A small network was shown many inputs. Here are its activations along a few directions, one row for each input.
Each table varies a few parts of the input and shows all the possible inputs, shuffled.
A made-up example of a description, with smaller parts first: values(3) and (point or ring(11) or (line(4) and ring(8))).
Shared parts are said once, and a part with two or three values counts as separate values.

Other details of the inputs shift rows strongly along two fixed directions, in all tables alike. That doesn't count.

A family of inputs:
row 1: [ 40  -2 -13 -22 -15 -64 -16  33 -73 -22  53   7 -35]
row 2: [ -2  33   3  15   8  86  27 -35  92   6 -73   1  18]
row 3: [ -46 -115   78   16   84  -40  -43   50  -10   51   15   47   36]
row 4: [  1  -3 -46 -19 -29 -79 -49  28 -42 -27  21 -17 -46]
row 5: [ 49  44 -45 -24 -45 -15 -15  16 -55 -58  36 -14 -38]
row 6: [ 10  36  16   9  13 102  36 -37  69  12 -62   9  27]
row 7: [ 41  37 -42   3 -49  -3 -29  28 -44 -77  48 -12 -37]
row 8: [ -66 -117   55   12   76  -72  -71   48   32   36    0   20   19]
row 9: [ -84 -116   49    6   50  -75  -57   34    0   71  -34   21    7]
row 10: [ -65 -122   75    2   56  -54  -43   32  -33   82  -22   30   22]
row 11: [ 12  49 -61   6 -48 -44  33 -25 -37 -56 106 -55  -4]
row 12: [  6  37   8  13  11  95  32 -35  79  11 -66   6  23]
row 13: [ 54  45 -47 -19 -47  -5  -4  20 -67 -53  47   0 -40]
row 14: [-31 -98  84 -17  86 -78 -31  27 -10  67  -5  30  27]
row 15: [ -51 -108   61  -17   81  -74  -52   38   11   61   -8   25   31]
row 16: [  9  -3 -39 -23 -27 -70 -44  30 -54 -21  29 -14 -37]
row 17: [ 30  43 -68 -22 -50 -35 -29  19 -20 -66  24 -25 -52]
row 18: [ 50  58 -56 -23 -48 -42 -12  14 -32 -58  29 -21 -53]
row 19: [ 22  32  22  15  10 112  52 -31  42  17 -47  24  27]
row 20: [ 18  32  25  12  13 104  41 -37  55  13 -59  10  29]
row 21: [  4  34  20  23   8 110  28 -26  77  -1 -55  15  26]
row 22: [ 11  48  11   6   3  60  43 -37  86  12 -80   5  11]
row 23: [ -74 -119   66    0   57  -60  -49   33  -22   81  -25   29   20]
row 24: [ -48 -107   75  -14   75  -65  -40   26  -24   79  -13   28   31]
row 25: [-15  34   3  21 -23 100  37 -39  53  32 -90  11   6]
row 26: [ 41  43 -52 -27 -44 -20 -21  17 -42 -58  33 -15 -39]
row 27: [  6  45  14   1   1  96  44 -47  52  33 -78  11  20]
row 28: [ 50  47 -52 -17 -60  -7  -1  12 -82 -40  39  -5 -47]
row 29: [ -8  46  11  37   5  83 110 -70  42  19  19 -16  58]
row 30: [  1  29  19  22 -23 117  57 -35  16  39 -73  28  12]
row 31: [ 18  48 -53   8 -48 -39  40 -25 -50 -56 106 -55   0]
row 32: [ 30   3 -20 -30 -13 -77 -31  30 -50 -30  40 -10 -38]
row 33: [  7  -9 -34   2 -20 -53 -60  48 -30 -54  52  -9 -33]
row 34: [-29  46  -1  36   0  58  88 -82  96  14 -10 -33  54]
row 35: [  7  50 -67   9 -51 -53  30 -22 -27 -57 103 -58  -7]
Description of these inputs: line(5) and (point or line(6)).
Changing only the line(5) part turns row 18 into row 22. The same change can be made to row 33. Which row results?
Answer: row 8
Which other rows agree with row 6 in the line(5) part? List them by row number.
Answer: row 11, row 21, row 23, row 26, row 27, row 32
Which other rows does row 28 become when the line(6) part takes its other values? List them by row number.
Answer: row 1, row 3, row 13, row 19, row 30
Which other rows does row 7 become when the line(6) part takes its other values? List them by row number.
Answer: row 5, row 10, row 14, row 20, row 24

A family of inputs:
row 36: [ 30  80 -27  -3 -34  94  31 -41  53 -16 -69  -9  -7]
row 37: [ 48  42 -32  -4 -18 -10  -6  16 -12 -63  48 -11 -18]
row 38: [ 32  78 -23  -1 -49  93  40 -38  35   3 -85   5 -21]
row 39: [-10  -2 -16   9 -26   2 -23  10  -7 -14 -15  -3 -20]
row 40: [-20 -74  11  -7  27 -83 -42  43 -65  12  65   9   0]
row 41: [-14 -55  26   6  16 -30 -36  34 -46  12  25  16  -3]
row 42: [-63 -41  49  18  47  -2  42 -43  57  73 -28  -9  56]
row 43: [ -6   9 -18  -1  -7 -14 -13   6  20 -20   6 -12  -6]
row 44: [ -31  -61   18   -3   24 -105   -5   12  -64   21   86  -14   19]
row 45: [  6   9 -14  -1   5 -21 -19   8  37 -31   6 -12 -11]
row 46: [-57 -51  44  15  51  23   8 -16  59  65 -54  20  40]
row 47: [-17 -46  72  -4  68  39  11  -7  33  62 -51  33  47]
row 48: [ 39  69 -30   5 -31  54  30 -16   7 -45  17  -7  -7]
row 49: [  64   44  -58  -29  -73  -38  -19   32 -106  -59   48   -4  -71]
Changing only one part turns row 37 into row 45. The same change can be made to row 47. Which row results?
Answer: row 36
What is each input in this table made of?
Answer: values(2) and (point or line(6))
Which other rows does row 48 become when the values(2) part takes its other values? List them by row number.
Answer: row 43

A family of inputs:
row 50: [  2 -17  11  -1  20   8 -14  12  -7  -4  17   7  10]
row 51: [ 33  79 -28  -1 -58  96  27 -21  28 -16 -74  12 -31]
row 52: [-37 -49  58   2  50  -7  19 -19  23  59 -21   8  43]
row 53: [-43 -58  46  -4  42   8 -27  11  24  61 -65  33  19]
row 54: [ -5 -18  -3   0   6 -13 -17   4  -7  14 -14  -2  -8]
row 55: [-23 -55  62   0  63  14  -3   4  25  40 -21  24  41]
row 56: [ 21   2 -23 -13 -28 -57 -11  27 -69 -18  51  -1 -33]
row 57: [-41 -57  48  -8  46   7 -30  10  27  62 -62  27  20]
row 58: [ 45  88 -24   7 -27  91  52 -39  37 -27 -17  -9   6]
row 59: [ 17   2 -24 -13 -17 -71 -22  18 -45 -44  67 -23 -19]
row 60: [ 23  -8 -31  -5 -22 -64 -42  42 -43 -41  35  -2 -49]
row 61: [ -3   3 -33  -7 -34 -70 -15   9 -52 -33  56 -35 -24]
row 62: [-36 -56  56 -15  46   0 -25   8  25  61 -69  27  18]
row 63: [  9  80 -36  24 -53  84  60 -54  34 -20 -23 -24   4]
row 64: [ -2   1 -36   2 -22 -67 -30  19 -34 -47  73 -34 -20]
row 65: [ 11  83 -35  20 -49  83  58 -56  37 -20 -20 -30   4]
row 66: [ 17  88 -52   6 -27  66  66 -53  77 -34  -5 -26  13]
row 67: [ 40  76 -27  13 -34 110  44 -31  28 -35 -22   1   4]
row 68: [-43 -52  49  13  46   1  17 -17  22  61 -18  14  45]
row 69: [-55 -45  22  -2  55 -19  25 -21  60  59  -9  -1  51]
row 70: [  4  -8  10   0  18 -10  -1   8  -3   4  18   7  13]
row 71: [-31 -56  52   0  51  -6  -5  -6  26  60 -53  16  24]
row 72: [  1   0 -29   6 -29 -67 -22  27 -37 -45  65 -20 -30]
row 73: [ -1 -19   0   6  14 -12 -21  13   8  -1 -10   5  -4]
row 74: [  0  -6   7  -6  11 -11   4  -2 -18  18  13   0   9]
row 75: [ 13  -7 -34 -11 -29 -39 -28  28 -77 -31  52  -5 -26]
row 76: [-31 -57  58   7  45  20   9   4   7  59 -29  37  28]
row 77: [-28 -57  47   9  63   0 -18   5  45  46 -38  17  29]
row 78: [ -5   1 -34   4 -41 -65 -13  18 -53 -30  56 -22 -33]
row 79: [ 10  -8  17   0  15 -11   5  14  -3   6  14  15   2]
row 80: [-12 -11   4   1   5 -15   7 -11 -11  13  19 -10  11]
row 81: [ -8 -12   7   8  12 -14   1  -2   5  -1  23  -2  16]
row 82: [-24 -56  60  10  57  19   1  13  24  44 -21  38  32]
row 83: [ 19  -6 -25 -21 -24 -48 -27  26 -77 -32  49 -10 -28]
row 84: [ 22  86 -24  16 -39  78  55 -50  53 -37 -19 -29   6]
row 85: [ 28   6 -21 -21 -11 -66 -24  26 -53 -39  61 -13 -22]
row 86: [ 10  -1 -27  -5 -34 -63 -10  18 -61 -25  56 -11 -30]
row 87: [ 23   5 -22 -24 -21 -63 -15  19 -69 -22  51 -15 -25]
row 88: [ 20  -6 -29 -19 -29 -58 -63  57 -45 -41  21   9 -56]
row 89: [ 35  76 -28   6 -41 109  48 -40  13 -19 -27  -5   1]
row 90: [-32 -47  52   5  51   6  15  -8  14  66 -24  23  42]
row 91: [-38 -59  42  10  47   1  -7  -3  24  60 -49  22  25]
row 92: [ 36  81 -33   2 -44  99  15 -19  46 -34 -62   4 -18]
row 93: [ 37  83 -20  18 -40  85  61 -40  42 -30 -18  -5  -1]
row 94: [ 24  -6 -30 -16 -15 -70 -46  34 -42 -44  35 -16 -40]
row 95: [-52 -51  47  24  51  -3   5 -10  49  41  -9   5  47]
row 96: [ 38  83 -32  -2 -40  99  12 -21  49 -34 -59  -1 -18]
row 97: [  2 -15  12 -19  12 -13 -40  24   8  -2 -28  10 -11]
row 98: [ -7 -11   9   4  17 -15  -1  -4   7  -1  26  -8  16]
row 99: [ 16  -8 -34  -7 -33 -63 -33  33 -60 -25  26  -3 -52]
Changing only one part turns row 68 into row 81. The same change can be made to row 56. Which row results?
Answer: row 79
Changing only one part turns row 99 into row 60. The same change can be made to row 83. Which row results?
Answer: row 55
What is each input in this table made of?
Answer: values(2) and (point or (line(4) and line(6)))
A walk changes only the line(4) part. It starts at row 72 and steps to row 95. List the rest of the walk in order.
Answer: row 64, row 84
Which other rows does row 70 become when the values(2) part takes its other values? List them by row number.
Answer: row 90
